A small network was trained on invented records. Each row is its activation on one of them, seen along a few directions.
Each row is followed by the record's values for the fields VUL, DOF, LUR, MESAZ, ZEMI, LIV.
A field that a record lacks is left out.
The largest differences between rows may come from other fields.
In the rows, 500 means zero.
Random noise pushes rows far along 6 fixed directions. That doesn't count. These rows show it; they differ only by the noise:
[525 449 480 370 562 272 660 663 565 589 612 495 329 621 598 537 580 547
 431 414 628 463]
[431 449 756 617 474 694 417 467 451 556 440 577 670 397 438 450 631 495
 478 381 420 588]
[433 589 723 701 489 885 293 446 373 376 367 497 644 437 458 348 676 486
 383 437 442 646]
[365 610 238 488 726 466 619 629 668 376 555 354 274 672 672 522 463 610
 390 591 594 462]
[427 481 666 672 528 493 472 647 615 498 368 524 536 494 468 523 429 627
 528 552 350 480]
[458 516 687 549 525 562 553 647 486 494 470 554 456 519 547 390 589 517
 479 436 498 560]
[444 342 525 531 535 308 526 537 676 668 505 507 572 490 447 705 445 627
 516 474 420 406]
[433 585 428 434 666 575 534 449 554 475 607 474 453 502 620 477 654 515
 341 407 562 596]

[499 567 237 409 590 319 558 562 662 458 532 429 314 616 561 632 320 578
 576 631 529 398]
VUL=leva, DOF=nof, LUR=nem, MESAZ=pada, ZEMI=fef
[417 436 466 317 538 573 478 464 491 665 602 423 383 656 661 513 555 442
 590 492 734 487]
VUL=bufat, MESAZ=kozi, ZEMI=dal, LIV=ruv
[641 508 509 421 422 380 459 664 363 462 499 483 281 695 536 477 505 491
 468 479 605 426]
VUL=leva, DOF=nof, LUR=nem, MESAZ=kozi, ZEMI=getal
[264 479 506 526 594 749 534 486 530 531 517 491 482 534 602 447 473 469
 596 505 495 509]
VUL=bufat, MESAZ=tiz, ZEMI=getal, LIV=kel
[492 524 505 592 500 577 474 512 479 425 441 385 533 522 498 436 576 522
 410 551 566 526]
VUL=leva, DOF=boz, LUR=nem, MESAZ=kozi, ZEMI=dom
[353 501 450 442 657 628 535 288 624 606 610 464 657 357 579 530 621 481
 446 445 516 622]
VUL=bufat, MESAZ=kozi, ZEMI=dom, LIV=kel
[670 726 269 488 556 392 230 642 469 249 443 261 133 870 647 517 452 635
 260 681 636 409]
VUL=bufat, MESAZ=kozi, ZEMI=getal, LIV=ruv
[584 380 470 461 332 429 495 529 376 543 477 436 473 593 415 536 481 439
 573 516 636 404]
VUL=leva, DOF=nof, LUR=nali, MESAZ=tiz, ZEMI=dal
[483 582 360 523 572 566 519 394 557 407 509 429 537 423 508 487 502 506
 451 567 495 540]
VUL=leva, DOF=nof, LUR=nem, MESAZ=kozi, ZEMI=dom
[580 488 684 574 325 535 413 517 427 492 366 611 588 424 362 467 403 457
 686 560 400 510]
VUL=bufat, MESAZ=pada, ZEMI=vak, LIV=kel
[644 529 691 443 450 395 423 463 523 583 480 598 571 391 503 457 552 491
 510 511 416 587]
VUL=leva, DOF=boz, LUR=nem, MESAZ=pada, ZEMI=dal
[451 396 332 376 506 330 826 725 439 516 643 468 237 718 588 478 480 450
 533 445 728 362]
VUL=bufat, MESAZ=kozi, ZEMI=getal, LIV=kel
[324 346 369 608 440 756 473 235 479 570 491 390 799 365 350 574 502 424
 571 529 519 477]
VUL=leva, DOF=zodef, LUR=nali, MESAZ=kozi, ZEMI=dom
[533 521 687 523 499 363 710 772 467 450 484 663 357 510 528 373 456 511
 543 427 396 501]
VUL=leva, DOF=nof, LUR=nali, MESAZ=kozi, ZEMI=getal
[413 526 487 582 587 510 465 422 699 520 454 521 636 358 463 598 398 579
 553 560 302 531]
VUL=leva, DOF=boz, LUR=nali, MESAZ=pada, ZEMI=fef
[684 505 621 530 319 470 463 668 281 416 433 415 395 647 458 352 646 454
 408 467 689 495]
VUL=leva, DOF=boz, LUR=nali, MESAZ=kozi, ZEMI=dom
[584 386 404 383 368 458 475 390 397 596 563 420 530 543 451 564 567 406
 515 483 692 460]
VUL=bufat, MESAZ=tiz, ZEMI=dal, LIV=kel
[241 421 369 658 498 698 713 639 407 370 455 472 463 604 439 426 398 452
 601 512 548 367]
VUL=zanu, MESAZ=pada, ZEMI=rone
[399 418 566 745 469 517 580 588 528 445 376 547 642 403 356 502 373 568
 530 539 303 422]
VUL=zanu, MESAZ=kozi, ZEMI=getal
[409 395 340 420 509 468 661 336 570 598 605 585 621 368 425 602 398 434
 681 492 477 457]
VUL=leva, DOF=boz, LUR=nem, MESAZ=pada, ZEMI=vak
[802 887 453 476 653 245 363 511 704 273 433 431 403 380 626 434 561 659
 171 667 348 691]
VUL=zanu, MESAZ=kozi, ZEMI=dom
[473 501 430 701 512 546 390 586 449 349 396 352 485 622 444 543 511 595
 292 503 484 407]
VUL=zanu, MESAZ=kozi, ZEMI=getal
[339 524 369 518 576 748 501 333 509 460 531 445 576 454 529 486 487 446
 544 523 531 542]
VUL=bufat, MESAZ=tiz, ZEMI=dal, LIV=ruv
[491 288 718 472 375 263 721 712 589 757 478 579 511 482 482 486 402 503
 747 558 476 418]
VUL=leva, DOF=zodef, LUR=nali, MESAZ=kozi, ZEMI=dom
[522 474 382 321 672 273 561 506 637 624 679 483 389 538 653 625 588 567
 320 385 529 490]
VUL=zanu, MESAZ=kozi, ZEMI=getal
[687 550 449 449 352 375 653 616 337 371 491 487 383 549 463 337 510 409
 518 582 655 487]
VUL=leva, DOF=zodef, LUR=nem, MESAZ=tiz, ZEMI=dal
[304 338 578 466 590 491 672 488 624 709 595 605 571 421 545 554 470 494
 618 410 412 476]
VUL=bufat, MESAZ=kozi, ZEMI=getal, LIV=kel
[271 199 367 773 428 674 347 394 453 573 406 279 744 589 281 750 463 575
 424 472 526 280]
VUL=zanu, MESAZ=kozi, ZEMI=getal
[484 291 362 559 344 490 489 489 314 532 506 369 549 641 342 610 543 463
 419 407 663 326]
VUL=zanu, MESAZ=kozi, ZEMI=getal
[775 437 666 487 338 233 272 459 485 603 424 530 593 472 366 659 513 575
 448 466 428 467]
VUL=bufat, MESAZ=tiz, ZEMI=dal, LIV=ruv
[317 248 713 533 405 674 689 618 395 700 507 507 584 504 490 396 620 384
 641 365 636 481]
VUL=zanu, MESAZ=kozi, ZEMI=dom
[409 672 422 548 727 545 569 468 628 361 547 618 510 369 555 495 475 566
 377 440 283 588]
VUL=zanu, MESAZ=pada, ZEMI=rone
[382 610 264 600 615 776 318 341 526 340 443 269 548 539 548 523 532 520
 340 606 548 533]
VUL=zanu, MESAZ=tiz, ZEMI=dal
[402 528 384 491 607 581 533 379 603 535 565 459 605 395 526 541 561 500
 427 471 487 566]
VUL=zanu, MESAZ=pada, ZEMI=fef
[429 404 419 407 564 332 628 605 608 607 576 549 344 596 578 589 315 543
 659 556 476 359]
VUL=leva, DOF=nof, LUR=nem, MESAZ=kozi, ZEMI=getal
[417 458 562 591 549 521 539 574 607 537 443 449 548 464 522 497 502 557
 493 533 453 501]
VUL=zanu, MESAZ=kozi, ZEMI=dom
[692 477 655 633 305 375 245 529 480 504 274 455 646 466 340 550 447 558
 480 654 397 465]
VUL=zanu, MESAZ=pada, ZEMI=dal
[514 601 411 446 651 486 444 327 656 502 573 469 555 380 571 572 561 558
 372 484 438 597]
VUL=bufat, MESAZ=kozi, ZEMI=dom, LIV=ruv
[340 303 529 535 399 696 524 559 396 646 481 331 537 642 521 431 618 416
 549 508 748 423]
VUL=zanu, MESAZ=pada, ZEMI=dom
[590 542 546 416 436 541 435 567 394 486 499 428 377 617 591 385 606 422
 472 545 690 542]
VUL=bufat, MESAZ=pada, ZEMI=dal, LIV=ruv

Here are new rows. What are their fields?
[671 571 527 536 395 416 389 579 430 396 400 488 450 545 436 481 488 515
 460 562 503 488]
VUL=zanu, MESAZ=pada, ZEMI=vak
[584 463 725 521 409 332 666 842 398 516 468 596 354 591 540 338 522 497
 487 451 512 474]
VUL=zanu, MESAZ=kozi, ZEMI=getal
[633 457 548 550 426 344 223 363 585 585 418 458 676 449 352 725 498 615
 423 513 380 480]
VUL=leva, DOF=boz, LUR=nali, MESAZ=pada, ZEMI=fef
[537 498 644 381 526 369 698 495 578 622 578 682 540 317 543 442 498 458
 614 439 415 593]
VUL=bufat, MESAZ=tiz, ZEMI=dal, LIV=ruv
[439 252 573 474 395 494 601 424 474 727 569 519 667 433 411 566 571 436
 607 393 589 448]
VUL=bufat, MESAZ=kozi, ZEMI=dom, LIV=ruv
[386 458 420 561 506 663 503 440 496 506 477 408 588 475 493 499 497 465
 508 548 542 496]
VUL=zanu, MESAZ=tiz, ZEMI=dal
[622 672 467 658 464 467 407 624 402 233 384 483 441 565 421 440 487 569
 299 527 418 499]
VUL=zanu, MESAZ=pada, ZEMI=rone
[551 351 683 467 361 484 559 529 373 633 522 558 552 476 422 470 594 428
 569 353 574 487]
VUL=leva, DOF=nof, LUR=nali, MESAZ=kozi, ZEMI=dom
[678 502 234 339 545 215 363 531 485 487 619 304 247 789 585 699 577 594
 216 437 706 367]
VUL=bufat, MESAZ=kozi, ZEMI=getal, LIV=ruv
[437 524 239 165 661 571 569 202 505 626 807 511 463 478 636 587 682 378
 449 302 707 592]
VUL=leva, DOF=nof, LUR=nem, MESAZ=pada, ZEMI=fef
[532 536 370 546 535 301 565 638 657 432 446 391 386 585 527 555 358 622
 508 679 504 412]
VUL=bufat, MESAZ=kozi, ZEMI=dom, LIV=ruv
[375 760 240 410 789 517 708 603 601 263 636 554 197 591 703 434 409 532
 437 478 473 539]
VUL=bufat, MESAZ=pada, ZEMI=rone, LIV=ruv
[336 536 659 687 528 709 578 578 558 459 364 551 619 375 506 354 410 501
 622 606 341 575]
VUL=zanu, MESAZ=tiz, ZEMI=dal
[486 862 312 199 916 621 409 196 672 444 775 519 378 391 862 460 739 499
 182 360 469 805]
VUL=bufat, MESAZ=tiz, ZEMI=getal, LIV=kel
[806 659 574 242 493 212 500 562 464 495 606 638 288 519 593 465 595 479
 430 387 552 592]
VUL=bufat, MESAZ=pada, ZEMI=vak, LIV=ruv
[571 661 501 385 613 545 366 433 489 449 564 451 409 541 663 437 676 497
 308 465 572 640]
VUL=bufat, MESAZ=kozi, ZEMI=getal, LIV=kel
[380 525 294 438 611 457 801 494 618 479 602 523 468 433 562 463 368 465
 620 585 499 502]
VUL=leva, DOF=zodef, LUR=nali, MESAZ=tiz, ZEMI=dal
[255 257 375 550 429 697 622 299 500 661 547 494 765 376 333 611 424 395
 733 477 522 413]
VUL=leva, DOF=zodef, LUR=nali, MESAZ=pada, ZEMI=fef
[393 518 343 477 631 488 561 528 640 501 540 409 441 547 577 570 489 554
 461 520 536 478]
VUL=zanu, MESAZ=pada, ZEMI=fef
[236 367 666 651 489 726 619 593 563 609 393 466 620 451 522 375 468 478
 684 592 470 492]
VUL=zanu, MESAZ=kozi, ZEMI=dom
